A small network was shown many inputs. Here are its activations along a few directions, one row for each input.
In each table, some parts of the input vary, and every possible input appears once, in random order.
Descriptions start from the smaller parts, as in this example, which fits no table here: one of 3 separate values, together with either a single point or one of 9 places along a line or (one of 6 places along a line, together with one of 8 places around a ring).
Shared parts are said once, and a part with two or three values counts as separate values.

Other details of the inputs shift rows strongly along two fixed directions, in all tables alike. That doesn't count.

Table:
x1: [-18  -7  -9  -5 -14   1 -15  -1   8   0  -3   5  11  -9]
x2: [114 -15  19  -5  36 -66 -10  49  40 -13 -47 -29 -37  40]
x3: [-12 -13 -15 -10   1  51   2 -38  -2   5  -4   3  67 -61]
x4: [-33 -18 -23  -7 -28  42  -8 -24   8  -2 -13   5  76 -43]
x5: [-21  26  18  20  14  -3  27  -5 -26   9  33   4 -54  32]
x6: [107 -16  12 -22   6 -37 -19  27  22 -11 -45 -32  -2 -16]
x7: [-22  26  14  11  21  -5  19  -2 -26  11  37  11 -50  24]
x8: [-21  23  18  20  14  -3  26  -8 -28   8  33   1 -57  33]
x9: [-12 -12 -14  -8   0  51   7 -35  -3   4  -6   5  71 -58]
x10: [-39 -30 -27   0   2  43  -9 -23  30   2 -22  13  80 -30]
x11: [-43  16   0   7  -3 -12  -3   6 -11   4  30  16 -42  28]
x12: [106 -12  12 -17   0 -32 -10  27  17 -14 -46 -35   7 -10]
x13: [-43  13   4  14 -10  -8   5   2 -14   4  25   9 -41  36]
x14: [-44  16   1   7  -2 -12  -2   8 -13   5  30  17 -38  29]
x15: [ 78 -19  -1 -23 -21 -40 -30  38  27 -20 -48 -23  15  -3]
x16: [-43  16   1   9  -4 -12   2   9 -12   4  28  18 -36  29]
x17: [-11 -10 -14  -7  -3  52  11 -36  -5   3  -8   2  73 -55]
x18: [-43  16   5  15 -10  -9   6   5 -13   3  26  11 -41  36]
Description of these inputs: one of 2 separate values, together with either a single point or one of 8 places along a line.
Q: The inputs of x7 and x14 match in every part but the choice among 2 separate values. If x3 is changed in the same way as x7 into x14, which row does it become?
A: x11
Q: Change only the choice among 2 separate values in x13. List by row number the other rows that result.
A: x8

Table:
x19: [ 34  30  20   5 -11 -26  23  19 -19   0   5 -12 -42  15]
x20: [  0 -13  -6 -21 -32 -42 -50  39  18  -8 -11  10 -12   7]
x21: [ 42  23   0 -20  -5 -27  -2  25  -7  -8   1  -7 -13  -7]
x22: [-44  18   9  15  -8  31  21 -28 -42   7  34  13 -12  -5]
x23: [-77  -4 -30  12  26  62  24 -41   2  12  20  34  66 -22]
x24: [ -8 -14 -14  -9 -11 -39 -34  46  38 -11 -23  22  13  31]
x25: [-30  41  20  17  -5   6  39  -2 -41   9  38   7 -41  24]
x26: [-68   2 -14  -2  -5  63  13 -50 -38   7  32  19  47 -46]
x27: [ 21  30  14  -4   7 -46   2  25 -21  -2  28   0 -78  27]
x28: [-58   9   6  29  24  35  37 -26 -10  16  26  14 -10  12]
x29: [ 83 -40  -1 -14  16  -2 -23   6  34 -12 -57 -26  60 -24]
x30: [ 32   6  23   3  13 -22  -3  11 -19   1  13 -10 -48  25]
x31: [-11  -9  -9  -3 -26  52  14 -43 -11   4  -9  -3  65 -72]
x32: [-60   9 -10  14  31  21  13 -18   2  13  30  23  -8   3]
x33: [-73   2 -20  -3   3  59   8 -50 -14  16  33  21  41 -55]
x34: [-10  -5   4   0  23   3  -3 -12  -7   9  10  -4 -15   8]
x35: [-20  25   2  16  42 -27  25  20   6   5  26  18 -54  51]
x36: [-23  13  -1   0 -18  47  20 -25 -31   4  14   3  45 -29]
x37: [-53   3   4  27  24  33  23 -24 -10  12  23  15  -5  15]
x38: [ 22  16  23   2  21 -37   1  19 -23   1  24  -8 -77  44]
x39: [ 28   1  -1  -5  27 -25  -7  19  30  -1 -12   0 -22   5]
x40: [-55  24  -6   4   2  25  16 -24 -39   9  49  22 -17 -10]
x41: [ 88 -34  -9 -31   8 -20 -37  10  41  -8 -53 -32  35 -46]
x42: [-69   2  -5  31 -19  -6   3   1   7  -1  16   7 -44  63]
x43: [ 17  46  16  -6   4 -43  10  34 -19   0  28   5 -71  31]
x44: [ 31   2   3 -11   9 -15  -9   7  -5   0   7  -6 -26  -1]
x45: [-76  -2 -10  18 -49  15  -1 -19 -12   0  21   2 -10  20]
x46: [-15   6  -5   3 -60 -10  -8  18 -10 -15  -4 -16  -1  22]
x47: [ 43 -35  -5 -19 -20  46  -3 -32  12  -2 -45 -22  91 -81]
x48: [ 24 -17 -15 -23 -24  55  -6 -29 -10  -7 -25 -10 112 -71]
x49: [ 23  -3   2  -6  21 -16 -12   3   7   4   0  -8 -27   6]
x50: [-17 -10  -7  -5  -8 -47 -40  45  31  -5  -8  20 -23  36]
x51: [ 24   9  14  20  23 -28  30  18  15   1  -9  -2 -31  37]
x52: [ 32  22   2 -14  -3 -14   3  18 -18  -6   9  -4 -13   2]
x53: [-11 -26 -19  -8 -71  17 -23 -10   1 -19 -27 -15  49 -25]
x54: [ 97 -19  13 -14 -12 -24  -9  12  21  -8 -46 -37   8 -31]
x55: [ 25  -5  16   7  13  -8  -2  -3   1   4  -8 -16 -25  13]
x56: [-22 -25  -7   3  -1  58   8 -50   6  13 -20  -6  68 -55]
x57: [ 38   8  19   0 -11  -7  13   1 -17  -3  -6 -14 -21  -5]
x58: [-35  21  19  19   8   6  21 -13 -34  10  40   6 -54  25]
x59: [ 88 -26   8  -3   9 -22  -5  19  41  -7 -57 -31  18 -14]
x60: [23 -4  8 13 31 -9 13 12  8 -4 -8  1  1 34]
x61: [-77 -11  -9  12  12  69   8 -62 -18  19  25  15  47 -33]
x62: [  7 -23  -2   6 -39 -29 -27  16  24 -13 -28 -27 -24  37]
x63: [ 22  35  22  -1   8 -35  11  29 -35  -3  27  -5 -64  47]
x64: [ 91 -34   0  -8  11  -6  -4  19  39 -17 -67 -25  63 -10]
x65: [ 78 -27 -17 -26  17 -13 -15  19  57 -15 -61 -10  65 -33]
x66: [ -1 -19  -6   0  -5  39   6 -40  15  10 -22 -13  51 -52]
x67: [-62 -21 -28  19 -32  32   1 -15  25  -8 -15   7  57  21]
x68: [ 38   1  -5 -25 -10  -6 -12   1   4  -9 -12  -6  11 -44]
x69: [ 11  14  13  15  42 -37  19  31  -1  -4  13   6 -57  71]
x70: [-66  10 -11  18  35  28  18 -21  -7  15  38  25 -11  11]
x71: [-50  28  14  18   5  14  22 -20 -51   8  54  18 -41  21]
x72: [ 86 -30  -8 -33   7 -20 -38  11  47  -8 -55 -27  31 -50]
x73: [ 20  -2  11   8  37 -26   2  20   4   0   3  -3 -41  40]
x74: [ -1   5  -7 -23 -42 -40 -37  49   5 -11  -7  14   3   8]
x75: [  3  -7  -8 -24 -41 -43 -46  40   8 -13 -10  14  -6   1]
x76: [ 3  4 10 18 20  1 31  1  7  2 -9  5  0 26]
x77: [-111  -18  -31   -4  -25   37  -36  -26   12   12   12   41   54  -29]
x78: [ 25  17  10  -8  11 -34  -6  19   1   3  14   0 -58   8]
Q: What is each input in this table made of?
A: one of 6 places along a line, together with either one of 2 separate values or one of 8 places along a line
Q: The inputs of x57 and x25 match in every part but the place on the line of 6. If x53 is changed in the same way as x57 into x25, which row does it become?
A: x46
Q: The inputs of x71 and x61 match in every part but the place on the line of 6. If x31 is changed in the same way as x71 into x61, which row does it become?
A: x66
Q: Change only the choice among 2 separate values in x42. List by row number the other rows that result.
A: x50
Q: Change only the place on the line of 6 in x39. List by row number the other rows that result.
A: x43, x65, x68, x72, x78

Table:
x79: [ -1   6   1  -5   9  12   4 -11  -9   6   9   4   6 -20]
x80: [ 56  -1   9  -9 -17 -44 -15  37   9 -14 -23 -16 -24  20]
x81: [ -9 -10  -8  -2 -25  19  -4  -9   0  -5 -12  -4  36 -16]
x82: [ 43   6   8  -9 -13 -47 -15  38   4 -11 -11 -11 -35  26]
x83: [  1   1  -6  -6   5  25   9 -18  -6   3   1   2  34 -32]
x84: [-10 -12 -14  -4   5  16  -5  -7  16   0 -11   7  39 -16]
x85: [-21  -6  -4   4 -23  16   0 -14  -4  -1  -2  -4  14  -6]
x86: [ 69  -3  19  -1   7 -29   3  16   3  -6 -22 -28 -30  13]
x87: [-35   0  -9  -5 -17  11 -12 -10  -7   3  13  11   8 -15]
x88: [-100   34   11   43   23    5   36  -14  -26   20   64   27  -81   68]
x89: [-19  -7 -13 -11 -22  15 -16  -8   0  -1  -2   7  34 -28]
x90: [ 35  -5   4  -7  13 -35 -16  28  19  -4 -15  -3 -21  18]
x91: [  6  -1  -1  -8   9  13  -2 -14  -6   3   5   0   7 -27]
x92: [ 36  -8   3  -8  13 -35 -20  26  20  -4 -15  -5 -24  16]
x93: [-21  33  18  18  20 -11  29   2 -29   9  39  10 -62  37]
x94: [-16 -13 -12   1   4  22   2 -11  14   1 -10   8  42 -15]
x95: [  2  -4  -1   2   2  31  15 -23  -8   3  -4  -6  35 -25]
x96: [-17  -8  -6   9   6  16   6  -9   9   2  -4   4  21   4]
Q: What is each input in this table made of?
A: one of 3 separate values, together with one of 6 places along a line
Q: The inputs of x85 and x88 match in every part but the choice among 3 separate values. If x80 is changed in the same way as x85 into x88, which row does it become?
A: x94
